A small network was shown many inputs. Here are its activations along a few directions, one row for each input.
Each table varies a few parts of the input and shows all the possible inputs, shuffled.
A made-up example of a description, with smaller parts first: one of 4 places along a line, together with either a single point or one of 9 places around a ring or (one of 3 separate values, together with one of 5 places around a ring).
Shared parts are said once, and a part with two or three values counts as separate values.
In the rows, 128 means zero.

Other details of the inputs shift rows strongly along two fixed directions, in all tables alike. That doesn't count.

Table:
x1: [169 118 155 113 118 144 143  94 123 134 104 132 140 142 111]
x2: [ 76 126 139 125 109 148 126 205 136 122 183 162 125 138 126]
x3: [130 119 129 130 127 130 138 126 139 128 140 139 116 108 116]
x4: [130 128 171 133 129 133 142 153 144 126 152 174 188 105 119]
x5: [ 70 139 113 137  89 131 107 212 148 120 175 147 140 154 138]
x6: [155 105 112 121 126 112 131  73 125 125 107 128  98 116 119]
x7: [133 126 155 130  99 125 136 155 142 135 146 171 196 108 117]
x8: [116 130  81 133 129 111 119  84 117 127 122 109  74 126 130]
x9: [147 140 111 155 120 123 134  97 154 136 119 122 140 102 110]
x10: [152 141 126 141 107 130 118  96 134 145  92 122 160 130 115]
x11: [131 131 121 141 117 137 111 143 139 137 111 115 150 134 130]
x12: [136 113 114 108 146 149 130 105 105 124 114  96  61 165 125]
x13: [128 140 121 147 126 146 118 142 140 141 118 112 144 126 124]
x14: [125 135 148 139  97 122 126 153 148 137 144 168 199 101 119]
x15: [151 120 112 128 147  99 137  60 114 122 108 119 110 116 132]
x16: [134 119 132 119 122 131 121 139 119 138 115 126 145 131 134]
x17: [133 114 134 120 114 127 128 116 125 127 126 151 133 127 118]
x18: [151 137 146 123 138 124 134  86 107 139 102 132 156 127 125]
x19: [ 92 130 167 112 125 156 134 211 132 115 176 150 137 166 141]
x20: [ 95 122  96 106 152 122 108 128  85 116 121  96  61 176 162]
x21: [144 143 121 148 132 117 128  83 135 128 110 130 154 123 117]
x22: [133 121 148 121 154 137 126 134 121 129 119 130 135 127 134]
x23: [144 125 117 123 142 108 133  59 100 123 106 125 118 134 127]
x24: [123 139 114 153 130 114 125 128 150 120 138 126 138 117 134]
x25: [ 90 140 134 134 122 122 121 167 132 121 162 155 156 127 139]
x26: [123 111  86 115 120 103 121  91 108 120 120 113  73 142 137]
x27: [122 125 112 133 110 108 120 123 138 129 132 137 134 109 131]
x28: [186 141 165 135 123 137 149  72 128 163  90 141 199  92  94]
x29: [161 164 155 123 150 121 151 129 127 121 122 117 116 121 117]
x30: [147 115 121 134 125 112 124 102 136 135 108 123 149  98 129]
x31: [158 108 123 113 139 131 121  83 108 135  84 113 105 134 124]
x32: [ 79 128 124 130 108 130 130 208 143 123 187 149 127 125 138]
x33: [148 127 127 130 125 125 116 105 124 144  96 122 154 114 128]
x34: [163 149 153 142 120 136 135  90 134 160  98 141 193  92 101]
x35: [133 161 116 117 156 106 125 109  97 118 106  99  61 137 135]
x36: [155 127  94 146 116 108 122  69 142 130  98 111 119 117 117]
x37: [127 134  95 136 151 124 107  92 109 124  95  87  92 155 143]
x38: [122 135 132 131 146 126 115 131 120 132 118 123 147 123 143]
x39: [113 130 159 119 116 163 140 181 134 131 159 143 135 150 119]
x40: [122 144 111 149 112 133 125 119 143 133 129 128 140 127 110]
x41: [131 118 137 128 142 116 137 120 135 117 138 143 124 111 131]
x42: [175 135 169 133 128 148 147  92 133 158  99 148 183  96  94]
x43: [ 92 145  82 132 117 139 104 120 109 129 119  93  68 175 133]
x44: [127 113 123 105 158 140 127 116 105 113 119 100  71 169 142]
x45: [ 86 131  87 109 112 121  96 118  90 126 117 107  69 175 150]
x46: [104 119 133 129 123 135 133 186 140 129 162 136 141 115 135]
x47: [ 93 118 140 123 112 148 141 212 155 113 195 148 111 137 129]
x48: [150 149 132 145 132 128 123  88 128 138  96 121 159 130 121]
x49: [ 82 125 149 112 101 149 115 215 128 130 163 157 137 153 139]
x50: [133 132 154 120 140 136 130 119 115 132 119 140 141 134 128]
x51: [110 102 143 120 119 134 127 190 147 122 155 145 138 117 137]
x52: [125 131 125 128 118 127 135 116 121 134 135 140 137 124 114]
x53: [ 84 127  77 124 139  99 109 111 106 106 140 109  55 151 159]
x54: [169 107 150 115 132 145 139 113 130 131 107 123 135 135 117]
x55: [122 125 119 138 130 127 126 133 137 134 132 123 135 103 129]
x56: [155 116 132 116 147 126 145  62 111 113 115 124 104 146 119]
x57: [ 87 123 145 121 125 159 120 222 136 132 165 142 129 136 136]
x58: [112 173  97 116 148  97 122 124  88 115 115  89  53 152 148]
x59: [115 116 106 110 128 140 134 105 109 112 139 116  58 169 120]
x60: [139 184 128 138 142 100 127 125 123 131 110 116 133 102 131]
x61: [200 109 168 134 141 145 167  87 157 139 110 133 173  83  93]
x62: [ 81 131 141 114  95 139 115 212 123 132 163 152 148 155 145]
x63: [ 68 149 142 128 117 135 110 210 126 126 169 150 153 146 153]
x64: [116 117 154 124 131 133 147 177 150 109 176 149 132 128 135]
x65: [168 105 139 121 120 125 150 100 145 121 126 135 125 116 112]
x66: [177 111 166 136 156 123 150  95 146 133 108 143 181  77 115]
x67: [116 140 117 137 117 125 124 114 127 136 133 139 138 117 116]
x68: [137 126 142 152 110 130 128 169 172 135 136 138 194  96 124]
x69: [125 124  88 140 152 112 114  90 120 115 107  87  85 142 145]
x70: [119 124 125 135 146 112 123 131 131 122 133 124 140 109 146]
x71: [ 96 122  89 110 136 135 111 133  92 128 124  96  57 167 146]
x72: [127 105 105 103 121 129 129  91 103 108 125 116  60 175 126]
x73: [ 82 132 118 149 114 144 118 217 160 124 172 126 139 126 139]
x74: [134 120 163 135 139 122 144 165 148 128 148 150 193  92 136]
x75: [166 139 149 145 133 138 133 103 139 156  98 132 190  84 109]
x76: [186 191 145 162 138 107 141  99 151 140  87 115 182  79 108]
x77: [129 110 133 126 136 138 136 140 137 130 135 130 119 110 123]
x78: [108  99 107 104 155 128 130 126 111  96 143  97  42 171 152]
x79: [ 97 101  85 107 127 112 113 132 103 113 131 102  59 159 154]
x80: [168  96 145 118 131 132 148 111 143 121 120 124 130 118 118]
Description of these inputs: one of 5 places along a line, together with either a single point or (one of 3 separate values, together with one of 5 places around a ring).
The inputs of x37 and x20 match in every part but the place on the line of 5. If x21 is changed in the same way as x37 into x20, which row does it become?
Answer: x23
The inputs of x59 and x2 match in every part but the place on the line of 5. If x80 is changed in the same way as x59 into x2, which row does it become?
Answer: x51
Which other rows does x13 become when the choice among 3 separate values takes its other values? List them by row number.
Answer: x11, x37
Which other rows does x61 become when the place on the line of 5 takes its other values? List them by row number.
Answer: x46, x55, x73, x77
Start at x69 and move only the place on the line of 5, one step at a time. The first step leads to x70. Which rows follow, in order?
Answer: x74, x66, x78

Table:
x81: [105 113 126 117 121 144 128 173 133 119 154 126  97 148 132]
x82: [129 127  90 130 123 117 114  73 110 129 102 109  97 144 127]
x83: [138 142 119 122 143 117 129  87 105 124 107 113  97 139 128]
x84: [175 111 153 125 122 135 145  80 134 141 105 143 166 107 101]
x85: [162 136 127 148 126 129 132  91 147 142 102 122 157 101 110]
x86: [ 72 144 135 128 117 134 112 230 136 123 172 141 141 140 152]
x87: [130 123  95 125 133 106 117  73 105 126 101 110  94 133 134]
x88: [134 134 183 134 129 143 142 186 151 137 149 161 204 103 126]
x89: [126 134 123 130 134 122 135 131 131 121 137 127 109 123 129]
x90: [158 134 155 137 124 119 146 106 142 135 126 156 182  93 110]
x91: [ 82 146 115 130 116 139 107 186 126 126 150 123 116 157 144]
x92: [124 121 110 109 135 138 123 103  98 127 111 102  70 166 132]
x93: [104 126 102 129 131 121 118 145 125 121 137 110  93 134 143]
x94: [120 114 127 123 137 130 129 148 135 115 145 125 112 136 137]
x95: [161 115 160 132 130 127 143 108 142 134 122 153 186  98 116]
The inputs of x83 and x89 match in every part but one. If x91 is changed in the same way as x83 into x89, which row does it become?
Answer: x85
What do these inputs look like to the network?
Answer: one of 3 separate values, together with one of 5 places along a line
Which other rows does x84 become when the choice among 3 separate values takes its other values? List them by row number.
Answer: x81, x92

Table:
x96: [140 127 168 122 121 146 145 146 132 141 139 157 177 115 115]
x97: [149 123 153 145 113 136 144 141 168 133 145 154 184  99 112]
x98: [153 139 143 145 140 120 133 117 142 141 112 134 168  86 123]
x99: [ 83 129 104 109 141 139 111 159 101 108 145 104  45 179 148]
x100: [128 128 126 127 128 117 131 102 118 123 127 136 128 130 126]
x101: [128 175 142 151 119 133 118 157 140 145 120 128 183 121 124]
x102: [127 132 150 136 118 122 131 153 140 136 140 155 185  98 126]
x103: [183 142 171 151 137 124 155 101 157 139 113 150 210  72 101]
x104: [174 117 107 135 136 118 139  34 126 128  89 111 108 122 107]
x105: [143 110 106 119 136 139 122  72 109 128  99 102  74 153 119]
x106: [171 135 166 145 125 119 141 108 147 148 111 157 220  69 110]
x107: [165 107 129 125 138 140 135  81 124 137  95 115 125 130 112]
x108: [129 123 126 138 118 129 131 131 145 130 136 134 145 114 120]
x109: [126 132  79 125 151 106 112  73  97 120  96  84  56 140 143]
x110: [ 81 114 155 116 120 140 120 227 138 114 179 155 157 147 157]
x111: [175 132 111 132 154 108 140  30 114 124  85 104  96 124 114]
x112: [ 90 155 107 140 104 139 102 172 131 137 133 117 131 156 136]
x113: [100 122  94 115 132 115 117 103  98 109 133 117  59 170 141]
x114: [ 77 132 141 126 108 129 121 215 138 124 183 160 153 133 147]
x115: [ 88 124 149 125 101 152 129 228 155 128 180 152 143 133 132]
x116: [131 138 121 132 137 117 130 119 128 127 125 118 122 119 131]
x117: [191 138 135 142 150 110 147  38 129 138  81 117 151  90 106]
x118: [133 125 127 125 127 118 132  99 124 121 129 137 124 134 128]
x119: [112 131  97 107 135 118 121 134 104 112 126  97  44 159 141]
x120: [133 137 139 136 135 124 138 137 144 121 141 136 139 119 128]
x121: [106 130 132 127 121 122 127 149 127 124 150 146 140 128 134]
x122: [123 137 111 132 141 114 124 120 122 125 121 110 108 122 135]
x123: [104 103 134 124 123 143 122 185 142 118 156 129 131 145 146]
x124: [128 123 125 140 119 129 123 138 145 137 129 135 149 105 126]
x125: [142 116 130 121 152 126 127 111 121 118 112 107 115 136 141]
x126: [103 136 128 116 132 134 127 164 121 119 146 118  88 148 139]
x127: [135 123 149 117 131 140 130 117 119 132 122 142 138 132 120]
x128: [149 122 119 137 123 123 132  95 139 134 115 125 142 108 117]
x129: [151 163 156 149 112 130 124 120 137 155 102 147 215 106 112]
x130: [ 99 120 124 118 105 137 123 198 139 121 161 134 107 141 134]
x131: [107 122 107 103 121 121 118 137 101 118 131 120  68 159 138]
x132: [ 91 121 102 131 115 128 111 165 133 123 148 122 108 134 141]
x133: [123 114  65 123 134 111 110  63 101 120  98  84  47 150 135]
x134: [120 126 112 126 129 115 115 108 110 131 117 128 114 127 139]
x135: [182 130 178 138 145 142 152 119 147 143 109 143 200  91 107]
x136: [105 116 142 112 128 141 125 171 119 124 146 143 132 150 138]
x137: [119 117 138 121 116 151 134 161 134 134 149 134 129 139 123]
x138: [124 114  74 123 135 117 119  58 105 114 106  92  48 158 130]
x139: [173 129 159 123 128 127 146  77 125 142  99 143 162 104 106]
x140: [ 68 134 131 113 125 149 124 226 121 114 185 128  92 167 151]
The inputs of x130 and x119 match in every part but one. If x115 is changed in the same way as x130 into x119, which row does it become?
Answer: x126
The inputs of x122 and x102 match in every part but one. If x120 is changed in the same way as x122 into x102, which row does it become?
Answer: x118
What do these inputs look like to the network?
Answer: one of 3 separate values, together with either a single point or one of 6 places along a line or one of 8 places along a line
Which other rows does x137 become when the choice among 3 separate values takes its other values? List them by row number.
Answer: x96, x140
Start at x131 and move only the place on the line of 6, one step at a time. The first step leads to x139. Which rows follow, in order?
Answer: x96, x127, x136, x110
Which other rows does x132 become when the place on the line of 8 takes its other values? List them by row number.
Answer: x97, x104, x108, x124, x128, x133, x138

Table:
x141: [123 144 144 138 126 154 127 144 138 145 127 133 159 117 111]
x142: [168 129 113 143 118 116 126  71 136 137  93 114 136 115 118]
x143: [120 117 133 136 108 123 133 160 143 134 147 152 177 103 132]
x144: [132 139 160 137 110 119 147 162 144 139 154 166 198  90 117]
x145: [168 152 158 154 115 133 142 108 163 144 122 148 202  96 105]
x146: [130 123 132 131 146 119 130 108 133 115 131 135 132 118 129]
x147: [122 111 125 139 116 116 122 139 149 122 139 150 150 107 131]
x148: [109 147  99 124 120 115 115 136 117 119 134 113  74 160 138]
x149: [127 142 100 132 127 128 108  75 107 137 102 114  94 144 130]
x150: [128 148 119 121 138 112 124 130 112 111 122 115 111 144 140]
x151: [144 112 157 145 117 141 140 170 176 132 144 153 186  82 107]
x152: [108 104 102 118 138 113 111 132 124 106 135 117  90 138 149]
x153: [ 91 125  75 127 119 108 105 119 109 116 119  98  70 170 147]
x154: [129 121 104 125 136 138 136  94 116 130 126 108  95 140 115]
x155: [159 128 108 114 152 103 138  53  92 123  96 104  98 125 127]
x156: [ 97 130 123 137 107 123 108 162 130 140 130 139 155 126 133]
x157: [ 95 129 145 130 128 135 132 186 135 125 175 150 167 126 136]
x158: [145 118 135 102 119 131 135  95 113 123 111 107 101 162 130]
x159: [ 64 111  89 120 102 132 109 201 128 119 181 129  83 156 157]
x160: [127 130 126 136 122 121 137 102 128 135 134 140 155 119 119]
x161: [111 155 133 135 112 114 128 163 134 123 142 141 149 132 129]
x162: [146 121 101 123 145 114 109  59  96 134  72  98 107 129 133]
x163: [126 128 136 142 121 129 130 132 156 126 150 150 142 110 123]
x164: [105 122 100 125 121 140 104 145 119 134 118 103  91 147 129]
x165: [126 131 131 138 115 133 137 131 141 138 151 143 152 115 123]
x166: [150 129 137 143 113 141 133 150 160 133 124 124 171 111 111]
x167: [138 110 127 134 118 139 140 147 145 138 137 129 153 107 114]
x168: [ 99 153 134 131 113 119 118 162 120 136 134 147 148 125 130]
x169: [138 124 110 122 139 121 135  96 122 116 114 110  72 124 114]
x170: [137 118 139 133 154 132 139 112 141 123 129 128 123 119 130]
x171: [ 77 101 134 105 121 154 118 204 121  92 176 159  78 177 142]
x172: [139 142 128 141 127 142 134 119 140 130 120 114 136 133 110]
x173: [115 125 144 129 140 144 143 160 137 132 158 134 147 127 136]
x174: [154 147 138 130 146 122 139 117 125 127 111 112 123 130 132]
x175: [ 79 130 106 119 121 108 114 162 121 105 161 136  77 147 145]
x176: [ 58 107  99 114 123 125 109 211 115 110 180 123  95 161 164]
x177: [140 107 138 131 135 133 140 150 141 136 137 129 156 112 136]
x178: [168 148 169 149 135 129 145 119 151 134 118 147 218  96 114]
x179: [122 118 127 109 128 146 122 140 107 113 129 128  88 190 129]
x180: [149 121 104 127 145 124 122  93 121 121  96  90  97 144 142]
x181: [140 121 121 118 157 114 134  98 118 115 114 111  73 128 136]
x182: [ 99 137 121 126 146 141 113 135 108 132 127 107  95 156 147]
x183: [110 146 157 138 131 141 123 167 130 137 139 148 186 113 134]
x184: [149  99 129 109 134 142 136  95  98 123 120 131  96 163 120]
x185: [118 154 148 134 113 140 135 201 149 124 155 134 148 124 118]
x186: [141 150 143 127 140 121 128 119 109 136 103 133 152 110 130]
x187: [ 92 132 103 117 114 118 125 159 115 123 161 125  77 149 142]
x188: [ 59 145 122 110 135 140 109 225 109 120 165 121  81 164 166]
x189: [152 141 146 142 143 138 139 115 136 128 119 116 149 126 129]
x190: [169 121 125 136 145 132 141  51 139 127  97 117 119 105  96]
x191: [168 115 146 146 117 125 138 113 170 136 123 155 185  74 113]
x192: [156 142 110 122 139 125 126  62 103 142  76  97  93 128 106]
x193: [145 126 101 133 121 123 111  77 119 145  88 111 110 124 126]
x194: [138  96 138 101 125 129 140  89 115 114 120 123  88 138 131]
x195: [178 117 154 112 144 151 130  67 106 150  74 144 142 141 103]
x196: [109 125 116 114 144 109 120 133 114 104 139 123  82 136 143]
x197: [100 142 113 134 122 125 107 111 108 135 120 126 121 143 131]
x198: [147 109 168 143 133 133 142 170 171 132 144 154 188  85 129]
x199: [134 156 145 134 114 126 125 142 135 147 124 146 159 109 122]
x200: [126 127 130 139 129 118 130 102 144 123 133 147 145 113 119]
x201: [126 151 142 149 113 123 129 133 146 129 137 145 179 124 122]
x202: [159 123 100 127 143 108 120  57 108 119  80  92 107 136 132]
x203: [161 121 183 108 117 147 136 115 133 157 109 147 186 116 107]
x204: [141  99 132  95 119 133 145  89 102 128 124 116  98 147 131]
x205: [106 126 148 132 128 148 116 201 140 137 142 135 161 121 146]
x206: [151 132 135 132 126 114 137 109 143 125 127 142 126  98 118]
x207: [ 96 126 119 111 141 126 133 175 110 119 159 112  79 152 154]
x208: [173 129 125 126 137 124 151  74 121 140 103 114 124 104  99]
What do these inputs look like to the network?
Answer: one of 4 places along a line, together with either one of 2 separate values or (one of 3 separate values, together with one of 5 places around a ring)
The inputs of x200 and x201 match in every part but the place on the line of 4. If x198 is changed in the same way as x200 into x201, which row does it become?
Answer: x180
Which other rows does x186 become when the choice among 3 separate values takes its other values? List them by row number.
Answer: x162, x183
Which other rows does x162 become when the place on the ring of 5 takes its other values? List them by row number.
Answer: x156, x164, x193, x205
Which other rows does x194 become when the place on the line of 4 takes its other values? List them by row number.
Answer: x158, x203, x204
